Each row below holds a small network's activations on one input, seen along a few directions.
In each table, some parts of the input vary, and every possible input appears once, in random order.
Descriptions start from the smaller parts, as in this example, which fits no table here: one of 4 places along a line, together with either a single point or one of 11 places along a line or (one of 3 separate values, together with one of 5 places around a ring).
Shared parts are said once, and a part with two or three values counts as separate values.

Other details of the inputs vary at random and push rows far along two fixed directions, the same in every table; ignore that.
These rows show it; all are for the same input, with only those details redrawn:
[ 37   6  12 -24   8  25  20  26 -17  13  25  -5  -4]
[ 50  -8  49 -22  26  47  23  39 -32  22  47  22 -10]
[  3   2  40  20  17  28   1   5  12   5  10  41 -10]
[-23  -5  78  63  30  38 -16  -7  33   0   5  93 -16]
[ 16  24 -49 -31 -20  -7  16   2   6  -3 -13 -50   4]
[ 50  -7  47 -22  28  46  22  40 -31  23  48  24 -10]
[-59  22  -1  61 -10  -6 -25 -43  71 -22 -52  37  -4]

A family of inputs:
x1: [ 15 -13  -4 -19  18  34  11  42 -20 -17  45 -15 -13]
x2: [ 14 -12 -57 -32 -25 -23   1  -7   5 -14  12 -50  10]
x3: [-41  -7 -34  14 -28 -58 -15 -18  37  -1 -55  -4  30]
x4: [-56 -14  45  61  12  -6 -19   0  49  -1 -36  70  10]
x5: [-42  58 -47  39   0  -8 -11 -91 -22  13 -58 -24 -22]
x6: [ 20  15 -10 -26  11  20  22  35 -25   0  21 -27 -11]
x7: [ 27  39 -28  17  -8  20  16 -39 -33  10 -11 -65 -34]
x8: [-64  14   1  46 -15 -54 -34 -52  35 -16 -75  29   8]
x9: [ 17  25 -50 -32 -20  -8  15   2   6  -2 -13 -49   5]
x10: [ -2  34 -46 -27  -7 -17  19  27 -14  -5 -33 -50   3]
x11: [ 25 -32  -4 -37   0  -4  -1   9 -34  -9  42 -23  -2]
x12: [-10   9  -3   7 -11 -32  -1 -14   9  10 -37  10  11]
x13: [ 41  -8  15 -26   5   4  15  11 -26  21  32   2   2]
x14: [  6 -26 -44 -38 -32 -45 -18 -22 -16 -13  16 -53  17]
x15: [-50  -7 -25  10 -23 -69 -24 -24  23  -9 -53  -8  26]
x16: [ -8 -17 -20  -1 -16  -5 -16 -14  24 -11  10 -10   8]
x17: [ -5 -11 -42 -17 -13  -6  -6   9  -2 -22  20 -44   4]
x18: [ 14  29 -43 -34 -17 -21  19  15  -5   5 -36 -43  12]
x19: [-30 -31  69  62  29  46 -24  -3  40 -16  21  89 -18]
x20: [ 33 -10  24 -30  10  -2   8   3 -46  11  29  -2   0]
x21: [  2 -48  39  19  -2   6 -22 -13   7   2  41  43   7]
x22: [ 20 -24  48 -19  37  27  19  77 -46  19  35  21   5]
What is each input in this table made of? -> either one of 2 separate values or (one of 4 places along a line, together with one of 5 places along a line)
A walk changes only the place on the line of 5. It starts at x21 and steps to x2. List the rest of the walk in order. -> x13, x12, x3

A family of inputs:
x23: [ -66   51  -34   57  -18  -27  -12  -36   52    0 -100    2    3]
x24: [ 22 -13  15 -10  -5  -6  -9 -31 -28   5  23  -6  -7]
x25: [ 26 -31 -22 -25 -19 -11   0   5  16  16  35 -11  27]
x26: [ 25 -22  20 -22  -2  -7 -12 -23 -27  -5  36   2  -3]
x27: [-50   0  32  50   6 -23 -24 -38  28  -6 -41  58  -2]
x28: [  3  -2  25   5  12 -11   1  -5 -22  16  -9  23  -1]
x29: [ 22   1  20  -8  12  -7  12   4 -39  26  -2   7  -2]
x30: [-11 -41  17 -18   8 -17   2  71 -13   2  12   4  27]
x31: [ 29  26 -11 -38  10   2  30  39 -36  26 -10 -28   7]
x32: [ -1   7 -51 -22 -14 -15  -6 -27 -15  -8   9 -39   4]
x33: [-32 -39 -25  -7 -18 -65 -16  16   3 -10 -15 -26  28]
x34: [ 37  26 -16 -31   1  23  34  41 -11   1   7 -38  -9]
x35: [ 38  29 -15 -26   2  26  36  39 -14   6   4 -41 -11]
x36: [-20 -51 -26   0 -32 -56 -34 -16   1 -21   4 -40  20]
x37: [-63  40 -50  64 -19  -2 -18 -61  63 -26 -69 -16 -17]
x38: [-32   2  12  53   7  11 -20 -49   5   7  -5  30 -13]
x39: [ 33  16  59  21  31  62  30  40 -17  26  19  26 -27]
x40: [-78   9 -51  35 -27 -38 -43 -73  57 -42 -40   3   6]
x41: [ 19 -10 -53 -30 -31  -3   8  18  49  -8   6 -34  22]
x42: [  2   9 -75 -44 -25 -26  -5 -24 -16 -12   8 -61   9]
x43: [ 14 -74  44  -6  27  13  -6  46 -52   9  81  11   9]
x44: [-78  13 -27  67 -15 -21 -40 -81  53 -27 -46  19  -3]
x45: [  6  14 -22  16 -23 -19  -7 -60 -14  11 -23 -40  -9]
x46: [  5   8 -58 -61 -25 -55   4  -2 -14 -12 -16 -45  19]
x47: [ 53 -27  62 -12  20  26   3  -5 -61  24  57  19 -15]
x48: [ 32  13 -29 -36   6  27  19  17 -20  -3  25 -38 -12]
x49: [ 39  11  -8 -30   4 -14  24   8 -53  33  -4 -32   1]
x50: [ 25  -3 -10 -17   7  15   6  -8 -46  17  35 -20  -6]
x51: [ 24   1  58  -3  29  51  19  50  -4  -1  36  39 -17]
x52: [-33   0  35  70  -2  -7 -31 -76  20   2 -26  35 -17]
x53: [-10 -34  76  29  17  15  -6  41  53  15   1  99  27]
x54: [-24  21  -7  39   4  26  -4 -25  26  -8 -18   8 -21]
x55: [  2  24 -41 -35 -16  -3  13  27  25 -33  -8 -33   2]
x56: [ 26 -15 -55 -55 -42 -60   9  15  24  11 -14 -45  45]
x57: [ 34 -32  67  -4  19  19  -9 -12 -41   9  53  38 -12]
x58: [-40 -12  62  60  33  47 -21 -13  39 -25  14  86 -22]
x59: [ -2 -11  24 -11  10 -19  -6   0 -14  -1   2  31   5]
x60: [ 21  13 -14 -59   6  -7  21  47 -26   5   4 -16  15]
x61: [-65  42 -39  49 -28 -14 -13 -30  83 -43 -74  -7  -6]
x62: [-44   4  79  61  34  25 -11   5  23   8 -26  96  -7]
x63: [ 10   4 -25 -33   3  18   6  12   2 -25  26 -17  -7]
x64: [ 24  13 -53 -28 -33 -32   0 -45 -27   5 -10 -74  -1]
x65: [ 30 -38  66 -15  18  13 -14  -9 -35  -2  61  43  -8]
x66: [-63 -44  21  61   9   6 -36  10  49 -30   3  39  -4]
x67: [  7  18 -48  -1 -11  -4   4 -34 -26  12  -5 -49  -4]
x68: [-23 -43  33  46 -27 -26 -39 -47  71  -6  -6  55  19]
x69: [ 26  24   7 -22  17  13  28  37 -37  33 -11 -12   2]
x70: [ 14  24 -29  -8 -10 -28  15 -16 -29  25 -36 -38   1]
x71: [ 35  21 -10  -4  14  45  25  10 -30  19  15 -31 -23]
x72: [-25  21 -31 -30  -9 -29  -1  15  19 -18 -33  -6  19]
x73: [ 36  29   2 -10   8  36  34  38 -15  14   4 -26 -17]
x74: [ 43 -30  56  -6  10  43  19  70  35   7  42  48  13]
x75: [ -4  26 -36 -37  -6 -23  13  22  -1  -3 -29 -25  16]
x76: [  9  19  -7 -30   8  -4  19  32 -16  10 -13  -8  10]
x77: [-14 -19 -38 -15 -17 -22   6  57  24 -27  -4 -54  16]
x78: [-20  -1  72  38  26  45  -5  25  36 -17  13  81 -19]
x79: [ 43  -5  41  -8  36  64  19  32 -37  13  53  19 -25]
x80: [ 14  11 -24 -23   5  23  10   9  -3 -13  19 -22 -12]
x81: [-20 -20  79  36  28   5 -17  -6  -2   8   3  92  -7]
x82: [ -8  22 -42  21 -12  -2  -3 -46 -14  14 -19 -37  -8]
The inputs of x59 and x60 match in every part but one. If x81 is changed in the same way as x59 into x60, which row does it become? -> x75
The inputs of x55 and x65 match in every part but one. If x35 is changed in the same way as x55 into x65, which row does it become? -> x64
What is each input in this table made of? -> one of 6 places around a ring, together with either one of 2 separate values or one of 8 places along a line
Change only the choice among 2 separate values in x36. List by row number the other rows that result. -> x68
Which other rows agree with x63 in the place on the ring of 6? List them by row number. -> x37, x41, x48, x54, x58, x66, x71, x79, x80

A family of inputs:
x83: [-39  -6  18  37  -2 -17 -18 -11  35  -6 -31  38   8]
x84: [-42   7   0  39  -2   3 -18 -20  43 -23 -22  23  -6]
x85: [ 32  36  45  15  36  59  32  17 -35  31   7  22 -30]
x86: [ 18 -32  42  -5  16   5  -3  16 -30  14  35  26   3]
x87: [ 68  -4 -28 -76   0  13  30  39 -57  10  54 -61   2]
x88: [ 23 -23  45  -5  20  26   9  40 -10  13  35  32   1]
x89: [ 70 -20 -15 -71  -6   0  25  35 -50  20  53 -48  12]
x90: [ 21 -10  42  -4  25  38  10  32 -14   5  36  29 -10]
x91: [ -17   25 -116  -43  -53  -72    2  -15   19  -18  -56 -102   27]
x92: [-38   4  17  37   1  -8 -15 -14  35  -8 -31  39   2]
x93: [-33   0  17  37  -5 -13 -23 -42  28  -7 -23  37  -1]
x94: [  -7   44 -122  -46  -51  -46   12  -12   31  -25  -50 -104   17]
x95: [-42  -5   1  38  -8 -10 -20 -13  47 -18 -25  23   4]
x96: [ 12 -27  40   4  19  25  -2  21 -14   3  39  28  -5]
x97: [ 16 -26  35  -4  18  22   3  33 -13   6  37  23   0]
x98: [-40  -9   0  39  -9 -10 -25 -29  40 -19 -17  21   0]
x99: [ 78 -16 -14 -77  -2   7  29  39 -57  21  60 -50   9]
x100: [-43  -9   4  37  -9 -23 -26 -33  28 -13 -26  24   4]
x101: [ 60  -6 -24 -77   0  -5  31  51 -60  19  35 -57  12]
x102: [ -11   26 -115  -36  -54  -55   -2  -35   26  -25  -40  -99   17]
x103: [-46   0  14  41  -5 -20 -17 -11  46  -7 -44  39  10]
x104: [ 10 -27  45   2  21  12  -3  17 -27  10  32  32  -1]
x105: [ -10   33 -111  -47  -46  -59    7  -13   12  -18  -50  -99   21]
x106: [ 66  -5 -23 -75   5  16  33  55 -55  12  52 -56   4]
x107: [-38 -16   3  39 -12 -15 -26 -32  41 -16 -15  24   4]
x108: [  -7   16 -102  -40  -56  -74   -5  -35   14  -11  -46  -89   27]
x109: [ -13   33 -115  -45  -52  -67    7  -14   21  -16  -59  -99   26]
x110: [ 17  -6  44  -6  22  18  12  35 -14  15  15  35   0]
x111: [-37  12   3  36  -4   0 -10  -7  55 -16 -35  28   1]
x112: [ 23  -4  51  -7  28  28  16  38 -20  17  21  40  -4]
x113: [-44  -5   7  46  -6  -4 -26 -33  44 -21 -19  30  -4]
x114: [ 15 -20  36  -6  19  14   1  17 -31   9  31  22  -3]
x115: [-40  -2  10  41   1   6 -21 -24  36 -21 -12  30  -8]
x116: [-41   7   6  34  -6 -18 -13 -10  43  -8 -43  30   8]
x117: [ 69 -21 -21 -74  -2   3  26  45 -58  16  58 -58   9]
x118: [  -7   81 -124  -23  -39  -28   23  -41    2   -8  -72 -119   -8]
x119: [ 22 -16  37  -8  17  14   1   5 -32  12  32  24  -6]
x120: [ 63 -16 -18 -77   3  -6  30  55 -67  22  45 -54  13]
x121: [-43   9   6  36  -1  -9 -17 -22  33 -14 -34  28  -2]
x122: [  -8   28 -112  -43  -48  -49    7   -7   25  -23  -41  -99   20]
x123: [-38   2   8  44  -9  -4 -25 -44  48 -17 -23  34  -4]
x124: [ 18 -18  45  -5  25  23   2  18 -34  10  36  30  -8]
x125: [-38   0  13  40   1   5 -17 -12  43 -18 -19  34  -4]
x126: [ 19 -24  43  -1  23  32   3  25 -21   4  45  28  -9]
x127: [ 22 -16  39  -7  17  23  13  44  -3  12  25  28   3]
x128: [-39  -6   7  36  -7 -19 -25 -40  27 -11 -24  28   1]
x129: [ 28  36  34  15  31  53  26   5 -36  28   6  13 -31]
x130: [-42  -2  15  39   3  -9 -20 -18  28 -13 -24  35   0]
x131: [ 21  30  36  21  35  54  20  -1 -40  23  11  14 -34]
x132: [ 24 -17  36  -5  17  28   2   9 -19   6  42  24  -9]
x133: [-44   6   8  37   2  -8 -19 -22  30 -15 -29  30  -2]
x134: [-31  38   9  63   7  21 -10 -64  13   3 -39  20 -31]
x135: [-36  -1  14  39  -1   1 -15  -8  47 -14 -22  36   1]
x136: [-44 -15   9  41 -11 -28 -30 -39  31 -10 -26  30   7]
x137: [-46 -14   7  38  -7 -24 -27 -25  28 -13 -24  25   7]
x138: [-31  -5  11  38  -8  -5 -23 -36  41 -12 -15  32  -1]
x139: [-40  -4  13  42  -9 -20 -27 -46  34  -8 -30  37   3]
x140: [ 64   6 -19 -76   4   6  36  50 -57  21  34 -48   7]
x141: [ 28  24  33  17  30  50  17 -12 -46  25  17   9 -34]
x142: [-27  41   9  62   4  19  -9 -66  17   6 -42  21 -28]
x143: [ 62 -17 -34 -75  -6  -1  26  46 -54  12  50 -68  11]
x144: [ 24 -13  43  -6  22  34  12  37 -11  10  34  32  -5]
x145: [-41  -9   4  36 -11 -26 -27 -39  28 -11 -26  24   4]
x146: [  -9   48 -119  -43  -50  -44   15   -7   37  -24  -57  -99   18]
x147: [ 27  21  44  20  37  58  19  -2 -49  25  23  18 -35]
x148: [-35 -13  10  39  -7  -7 -25 -31  38 -15 -11  30  -1]
x149: [ 28 -28  51  -7  17  10   0  10 -31  21  37  35   2]
x150: [ 17 -24  47  -5  24  17   4  30 -30  14  33  31  -1]
x151: [ 66  -3 -27 -79   0  -2  29  35 -70  17  45 -61   5]
x152: [ 16 -20  31  -4  18  24   5  31 -13   4  35  20  -3]
x153: [ 18 -21  37  -7  17  12   0  12 -31  11  32  23  -3]
x154: [ 22 -10  35  -8  17  25  14  42  -3  10  23  25   1]
What is each input in this table made of? -> one of 8 places along a line, together with either a single point or (one of 2 separate values, together with one of 4 places along a line)
The inputs of x98 and x96 match in every part but the place on the line of 8. If x87 is changed in the same way as x98 into x96, which row does it become? -> x115
A walk changes only the place on the line of 4. It starts at x88 and steps to x135. List the rest of the walk in order. -> x144, x94
Change only the choice among 2 separate values in x117. List by row number the other rows that result. -> x86
A walk changes only the place on the line of 4. It starts at x86 and steps to x100. List the rest of the walk in order. -> x153, x151
